[[ -7.8 -48.7 -33.6   4.6  37.8 -29.6   5.2 -55.8 -40.0  -3.8 -15.8 -11.1
   55.2 -49.4 -23.2  13.7]
 [ -7.0 -49.7 -32.7   4.6  38.8 -31.0   4.7 -61.3 -42.7  -2.7 -16.7 -10.7
   57.0 -50.1 -23.0  16.2]
 [ -3.8 -46.0 -29.6  -2.7  37.7 -11.5  12.9 -27.5 -10.8 -16.6 -16.8 -21.9
   15.6 -53.4  -4.3  13.6]
 [  3.8 -50.5 -24.4  -8.8  36.5 -10.0   4.8 -34.4 -20.8 -15.9 -19.8 -18.9
   13.7 -56.1   7.5  20.9]
 [ -4.0 -46.0 -32.5   0.4  33.8 -17.4  21.3 -28.1  -8.0 -20.2 -16.8 -28.3
   20.4 -53.8  -8.3   6.4]
 [ -2.3 -55.3 -32.8   0.4  33.8 -22.9  20.5 -47.6 -24.8 -24.1 -21.9 -17.6
   31.2 -59.1 -11.1  11.8]
 [ -4.7 -46.0 -28.6   1.4  40.0 -30.9  -5.8 -57.0 -50.7   1.7 -15.8  -1.6
   61.9 -45.0 -23.0  17.0]
 [ -5.3 -48.4 -29.6   1.9  39.4 -26.8  -0.5 -53.4 -42.8   0.1 -15.5 -10.3
   52.1 -49.1 -17.8  18.7]
 [ -5.2 -45.2 -29.4   3.4  37.8 -33.8  -3.0 -56.7 -49.8   1.2 -15.1  -3.2
   65.4 -43.0 -25.8  16.3]
 [  6.1 -54.2 -20.3 -12.2  38.4 -13.9   3.2 -43.8 -27.9 -12.7 -24.8 -15.9
   22.4 -58.7   6.2  36.9]
 [ -5.0 -43.7 -29.2   1.8  37.9 -28.0  -1.3 -53.0 -45.6   0.0 -13.9  -1.0
   55.7 -41.6 -22.7  15.2]]
Find the entry just left of -45.2.
-5.2
Find the largest entry.
65.4
The entry just right of -50.7 -> 1.7
Find the entry just right of the smallest entry.
-42.7
Find the entry just right of -49.4.
-23.2
Find the entry just right of the largest entry.
-43.0
The entry just left of -1.6 is -15.8
The entry just left of -16.7 is -2.7
Find the entry just left of -24.1.
-24.8
Find the smallest entry.
-61.3
The entry just right of 36.5 is -10.0
The entry just left of the largest entry: -3.2

M =
[[  3  -4 -13  -7 -11  -7   0]
 [-20   1  23  -8  15  -9  12]
 [  5  14 -13  -7 -11  -7  43]
 [-37  -3  47  -8  31  -9   0]
 [-33  -1  41  -8  27  -9   6]
 [ -1  -3  -6  -8  -6  -7   0]
 [ 12   9 -24  -7 -19  -7  31]]
Report the bottom-left entry.
Answer: 12
The entry in the bottom-right corner is 31
Report the fifth entry in reading order.
Answer: -11
The first entry in reading order -> 3
The smallest entry: -37
Report the second entry on the main diagonal.
Answer: 1
Report the 2nd largest entry.
Answer: 43
Report the bottom entry of the column that holds the largest entry.
Answer: -24
Report the entry directly below the largest entry.
Answer: 41
Report the last entry of the smallest entry's row.
Answer: 0
Report the third entry on the diagonal from the top-right corner.
Answer: -11
The entry directly above the smallest entry: 5
Report the entry just right of 1.
Answer: 23
The entry in the top-right corner: 0
The entry directly below the centre entry is -8
Report the entry just right of the centre entry.
Answer: 31
The entry directly above the largest entry: -13
The entry just right of the smallest entry is -3
Report the smallest entry in the first row.
Answer: -13
The 3rd entry from the end, reading row by row -> -19
Report the entry directly above -19.
Answer: -6
Report the second entry on the diagonal from the top-right corner.
Answer: -9
